These are the activations of a small neural network, seen along a few directions. Each row is one input.
Each table varies a few parts of the input and shows all the possible inputs, shuffled.
Descriptions start from the smaller parts, as in this example, which fits no table here: one of 2 separate values, together with either a single point or one of 9 places along a line or (one of 6 places along a line, together with one of 8 places around a ring).
Shared parts are said once, and a part with two or three values counts as separate values.
In the rows, 128 means zero.

Other details of the inputs shift rows strongly along two fixed directions, in all tables alike. That doesn't count.

Rows:
R1: [ 89 181 145  89  43 213  98 171 139 100 130 130]
R2: [124 122 117 104  65 172 129 149 174  54 156 116]
R3: [ 76 125 155 118 169 107 155 161 128 115  91 175]
R4: [107 109 118 167 172 105 133 125 137 140  74 177]
R5: [121 147 128  86  58 175 135 146 114  88 151 165]
R6: [169 119 143 115 144 106 131 122 128 132 158  89]
R7: [ 75 123 158 122 152 104 162 150 132 134  94 187]
R8: [ 99 157 165 153 147 160 146 143 176 165  60 115]
R9: [140 135 109  93 160 113 103 141 121 142 175 128]
R10: [109 150 137  68  53 168 139 178 120  54 146 147]
R11: [135 114 133 119 164 107 100 102  90 164 174 152]
R12: [102 166 109 132 174 110 161 164 119 124  82 167]
R13: [152 104 112 128 126 124 124  87 124 144 154 109]
R14: [149  95 106 113 121 121 111 110 115 160 152 124]
R15: [119 152 132  98 144 149  68 128 122 192 157 100]
R16: [137  97 130 145 146  87 119  86 108 145 162 103]
R17: [100 105 137 174 166 109 163 101 135 137  77 158]
R18: [124 136 123 130 127 155  83 103 140 169 141  66]
R19: [135 123 125  79 152 105 112 137 107 143 170 121]
R20: [131 150 107 134 117 146  73 120 100 177 130  78]
R21: [144 161 127 171 158 121 175 126 139 125  63 156]
R22: [ 82  97 143 143 135 102 160 144 138 132  76 167]
R23: [109 144 148 118 149 146  55 121 110 176 162 108]
R24: [154 132  81 133 139 106 108 133  96 132 147 105]
R25: [117 118 171 164 169  89 175 123 141 143  84 148]
R26: [164 131  82 137 131 114 103 110  96 143 139 125]
R27: [147 104 118 116 124 102 127  95 123 145 162  93]
R28: [167 141  87 152 134 117 116  88 106 126 142 111]
R29: [100 137 122 151 127 110 192 127 128 116  66 140]
R30: [147 125 155 132 100 152 120 144 156  69 166 124]
R31: [142 128 124 119 153 118  84 111 108 137 178 157]
R32: [124 115 116  93  43 183 116 153 172  70 134 159]
R33: [ 93 122 147 120  73 185  71 143 146 126 137 109]
R34: [136 140 139 153 155 128 167 130 171 127  74 160]
R35: [151 108  92 114 143 109  98 134 126 141 161 106]
R36: [163 110 158 135 149 102 118 116 113 122 169  96]
R37: [108 167 113 131 153 128 158 146 125 122  74 190]
R38: [143 121 161 102  41 188 152 141 172  76 144 144]
R39: [107 114 135 124  60 176 126 151 169  33 154 134]
R40: [141 127 163 127  55 185 127 139 175  49 149 157]
R41: [141 144 115 100 136  96 127 122  79 155 160 127]
R42: [ 74 136 133 138 140 154 124 152 162 171  49 127]
R43: [123 139 127  75  66 180 112 153 159  81 161 172]
R44: [133 122 128  83 135 103 119 126 110 160 172 131]
R45: [104 180 156 168 138 160 154 143 149 155  51 114]
R46: [136  88 125 121 138  97  98 127 100 131 162 108]
R47: [141 100 104 140 167  94  91 123 110 142 161 115]
R48: [154 109 111 161 160 106  99  80 118 137 158 120]
R49: [128 149 147 154 143 101 198 134 128 135  67 140]
R50: [151 119  98 115 126 101 115 130  81 132 148  96]
R51: [124 118 164 174 170 111 169 112 140 144  81 162]
R52: [ 95 106 123 117 149 106 163 159 145 129  68 143]
R53: [118 134 127 102  40 170 151 151 136  37 133 114]
R54: [158 119  95 127 113 118 113 105  84 149 146 120]
R55: [149 118 101 118 109  99 122 118  85 148 150 107]
R56: [171 116 145 117 127 103 135 109 127 154 166  97]
R57: [134 127 120 122 184  97  91 130 102 144 181 135]
R58: [141 121 121  92 140 124 113 114 108 163 169 145]
R59: [158 127 100 146 124 118 131  84  93 138 144 107]
R60: [116 100 145 118  86 143 125 132 137  66 158 113]
R61: [148 106 115 113 139 104 120 108 120 128 159  83]
R62: [ 81 168 128 169 135 158 146 131 144 147  48 111]
R63: [174 131 126 128 152 114 122 125 142 130 163  96]
R64: [ 98  95 130 160 163 106 149 122 125 154  75 173]
R65: [107 150 103 162 150 121 175 144 140  98  69 137]
R66: [179 140 132 129 135 105 135 121  95 125 154  85]
R67: [130 162 129 163 154 123 185 156 145 105  73 141]
R68: [145  95 113 103 119  98 115 120 114 161 158 109]
R69: [160 118 100 132 136 123 110  90 138 132 151 113]
R70: [106 144 190 128  49 214 100 152 179  87 134 111]
R71: [132 149 144 160 134 131 192 128 132 126  65 157]
R72: [ 73 134 147 180 170 139 123 117 149 164  64 115]
Description of these inputs: one of 3 separate values, together with one of 4 places along a line, together with either a single point or one of 5 places around a ring.
Changing only the choice among 3 separate values turns R14 into R54. The same change can be made to R58. Which row results?
Answer: R5
Changing only the choice among 3 separate values turns R27 into R29. The same change can be made to R8. Which row results?
Answer: R45
A walk changes only the place on the ring of 5. It starts at R69 and steps to R2. List the rest of the walk in order.
Answer: R61, R27, R13
Change only the place on the line of 4 in R1. List by row number the other rows that result.
Answer: R20, R45, R62
Change only the place on the line of 4 in R60. List by row number the other rows that result.
Answer: R3, R36, R46
Change only the choice among 3 separate values in R47. List by row number the other rows that result.
Answer: R24, R35

Rows:
R73: [143 144 136 129 124 122 165 138 125 112 109 134]
R74: [114 116 137 148 135 153 119 118 161 128 106 136]
R75: [122 100 123 145 122 114 146 130 145 106 108 131]
R76: [123 107 142 134 121 116 163 133 141 117 113 122]
R77: [162 122 146 141 174 107  97  91 120 192 153  89]
R78: [114 149 126 115 139 130 137 144 127 122 122 163]
R79: [115 158 143 145 132 147 129 125 139 124 109 135]
R80: [139 146 123 138 129 126 162 129 130 105 116 147]
R81: [119 139 149 149 131 146 126 125 157 134 112 140]
R82: [102 127 128 151 122 140 119 136 144 127 100 117]
R83: [180 117  76 156 209  44 106  79  71 189 152  76]
R84: [110 118 148 118 141 127 133 130 152 128 129 168]
R85: [138 129 150 139 126 121 163 135 132 112 116 136]
R86: [137 122 141 146 128 122 156 123 147 109 122 152]
R87: [165  98 122  81  54 166  49 123 118  89 248 115]
R88: [116 141 100 114 137 134 131 150 125 121 112 161]
R89: [168 104 132 126 226  58  93  84  88 219 173 104]
R90: [134 132 137 148 130 124 159 125 137 106 122 149]
R91: [103 116 154 131 127 143 135 126 159 143 105 109]
R92: [183 131 129  97  51 158  93 109 112  69 232 103]
R93: [118 131 152 142 135 149 128 116 165 134 113 139]
R94: [181  91 124 101  46 164  84 104 136  72 232 104]
R95: [101 135 125 145 124 141 119 134 136 121  96 114]
R96: [ 93 121 121 119 133 119 124 145 123 112 111 143]
R97: [130 138 113 118 119 120 171 143 127 118 103 117]
R98: [124 155 105 139 127 154 125 139 139 129  97 133]
R99: [131 119 123 154 129 126 149 127 134 100 115 147]
R100: [ 99 127 109 114 131 120 126 151 125 118 108 143]
R101: [105 133  97 107 130 122 130 156 126 124 105 143]
R102: [ 99 133 128 105 131 125 144 155 120 130 114 134]
R103: [120 146 158 143 127 145 133 138 141 138 107 125]
R104: [ 97 102 126 124 132 118 122 146 141 123 114 148]
R105: [105 117 131 149 123 139 116 133 154 130  99 120]
R106: [168 117 106 175 219  81  75  73  95 214 152  89]
R107: [155 108  85 130 179  61  90  53  35 249 149 127]
R108: [171 112 129 134 222  55  90  93  78 218 173 105]
R109: [103 109 134 141 127 141 118 123 163 131  99 119]
R110: [180 157 125  82  54 177  76 129 116 117 205  77]
R111: [112 131 154 117 136 126 138 150 128 129 122 153]
R112: [185 104 138  93  52 159  93 100 139  79 237 107]
R113: [161 145 114  79  51 174  79 130 117 117 202  61]
R114: [125 131 125 126 121 120 169 139 124 113 107 117]
R115: [112 139 151 112 138 126 138 149 119 123 118 150]
R116: [176 117 107 150 211  47 120  78  64 195 160  66]
R117: [145 153 111 129 127 126 164 132 133 110 112 146]
R118: [137 137 148 133 128 121 163 132 123 106 111 134]
R119: [120 118 139 137 121 117 165 136 132 114 114 120]
R120: [ 96 102 149 106 135 123 140 140 146 135 120 138]
R121: [ 95  94 129 116 135 121 123 137 150 123 115 147]
R122: [117 146 140 107 135 126 140 153 122 128 115 151]
R123: [141 139  97 136 127 129 155 135 129 105 105 145]
R124: [121  99 145 127 125 118 165 123 150 118 114 121]
R125: [168 124  82 140 226  64  81  90  63 203 169 109]
R126: [105 121 126 132 139 130 124 142 131 116 122 164]
R127: [106 103 133 124 142 131 124 132 149 121 122 165]
R128: [180 143  99 117 218  59  97 103  64 219 165 100]
R129: [121  92 126 138 125 116 148 120 154 106 109 130]
R130: [107 147 133 130 122 146 139 143 133 138  99 106]
R131: [127 169 119 133 128 151 135 136 142 135 103 135]
R132: [119 156 115 107 137 130 140 148 129 126 119 163]
R133: [113 148 101 133 120 142 125 145 140 132  90 115]
R134: [181 103 138 135 173  84 125  86 110 166 164 100]
R135: [173 125 156  96  50 178  66 120 131 112 221  81]
R136: [164 126 124 113  55 181  53 113 124  98 221  89]
R137: [102 134 147 140 123 143 136 138 140 139 105 108]
R138: [112 125 144 124 139 126 131 138 143 126 128 168]
R139: [112 142 128 151 132 152 120 128 135 118 102 132]
R140: [151 101 116  75  42 157  50 132 111  86 245  95]
R141: [108 144 139 120 141 127 134 138 126 116 124 163]
R142: [109 135 141 125 139 128 134 140 134 122 129 166]
R143: [130 126 120 149 131 126 150 125 126  94 111 144]
R144: [125 160 144 132 126 147 136 141 134 137 100 122]
R145: [ 97 110 146 113 131 120 138 149 137 134 120 139]
R146: [101 143 145 134 124 142 136 136 132 133 101 105]
R147: [184  97 120 107  48 160  82 110 126  73 229 104]
R148: [135 133 109 143 129 127 151 129 128  99 108 145]
R149: [118 119 117 142 123 114 149 130 127  97 105 126]
R150: [116 149 145 151 131 148 129 128 147 131 114 137]
R151: [105 124 151 139 122 141 133 137 150 142 105 111]
R152: [119 154 156 137 129 146 133 136 133 131 102 122]
R153: [ 95 120 143 115 131 122 141 151 127 130 120 136]
R154: [105 131 118 139  81 154 132 100 109 168  84 151]
R155: [122 114 111 135  80 129 162  96 100 144  91 162]
R156: [120 110 120 147 122 115 149 132 135 102 109 129]
R157: [121 164 131 140 129 149 131 131 141 130 107 135]
R158: [117 148 116 147 131 154 123 134 136 124 100 133]
R159: [ 94 129 140 109 133 121 140 148 119 124 116 134]
R160: [104 128 123 127 141 131 125 140 122 110 117 161]
R161: [106 141 114 140 122 141 121 138 138 126  93 115]
R162: [148 150 125 121 123 123 169 143 127 117 105 134]
R163: [140 118 154 136 126 120 160 132 141 115 115 139]
R164: [105 141 116  97 129 124 147 159 123 135 110 134]
R165: [130 132  93 130 119 117 154 140 131 107  99 127]
What is each input in this table made of?
Answer: one of 3 separate values, together with either a single point or (one of 5 places around a ring, together with one of 6 places along a line)
Changing only the choice among 3 separate values turns R118 into R115. The same change can be made to R147. Which row results?
Answer: R87
Changing only the choice among 3 separate values turns R138 into R86. The same change can be made to R107. Which row results?
Answer: R155
A walk changes only the place on the ring of 5. It starts at R150 and steps to R136. List the rest of the walk in order.
Answer: R82, R137, R103

Rows:
R166: [124 157 115 167 141 149 131 112 137 142  86 133]
R167: [143 155 164  82  28 201 108 146 132  93 182 121]
R168: [139  95 130 110 130 119  70  97 105 187 183  81]
R169: [186 114 131  99 134  85 125 105  90 152 196  86]
R170: [168  97 120 124 151 104  79  84 108 142 208 132]
R171: [125 127 145 127 159  95 171 149 132 115 112 122]
R172: [167  86 127 118 135  97  89  83  93 154 201 128]
R173: [123 147 122 162 124 141 141 111 125 154  79 129]
R174: [126 112 111 156 141 103 165 126 132 107  92 111]
R175: [122 150 113 170 148 142 124 129 148 133  84 113]
R176: [119 171 163 100  64 202 127 158 161  82 140 148]
R177: [150 120 127 126 148 134  51  89 112 173 195 111]
R178: [141 126 106 167 153 114 152 124 142 101  97 132]
R179: [139 141 140 138 171 106 158 148 143 110 117 143]
R180: [142 124 115 159 128 112 168 105 118 122  92 149]
R181: [142 148 142 136 163 112 165 131 132 120 120 164]
R182: [ 80 109 145 137 153 124 115 139 148 150  99 118]
R183: [104 169  93  88 154 107 146 171  90 139 104 164]
R184: [107 136 117 159 137 131 138 131 138 140  80  92]
R185: [113 147 153 120 141 125 154 141 130 163  93 113]
R186: [138 134 122 131  55 176 150 130 156  46 130 158]
R187: [140 138 149 130 146 105 175 129 119 131 113 160]
R188: [ 95 123 141 147 165 135 101 137 158 144 102 140]
R189: [112  98 133 146 169 109 130 135 152 114 118 159]
R190: [119 163 161 103  73 196 118 175 169  73 138 127]
R191: [158 144  44  99 126 108  83 119  53 149 171 106]
R192: [105  82 139 126 142  97 154 125 136 137 109 149]
R193: [107 150 152 129 156 125 143 152 136 146  98 102]
R194: [130 118  70  78 141  96  60 127  65 163 192 132]
R195: [118  80 146  86  48 156 105 147 153  54 192 120]
R196: [114 133 118 151 121 131 148 120 132 156  75 103]
R197: [133 109 112 147 126 103 176 114 126 124  88 122]
R198: [ 97 119 160 105  54 186 103 138 152 108 139 155]
What is each input in this table made of?
Answer: one of 3 separate values, together with either a single point or (one of 2 separate values, together with one of 5 places around a ring)
Changing only the choice among 3 separate values turns R193 into R182. The same change can be made to R176. Which row results?
Answer: R177
Change only the choice among 3 separate values in R171. List by row number the other rows that result.
Answer: R174, R195
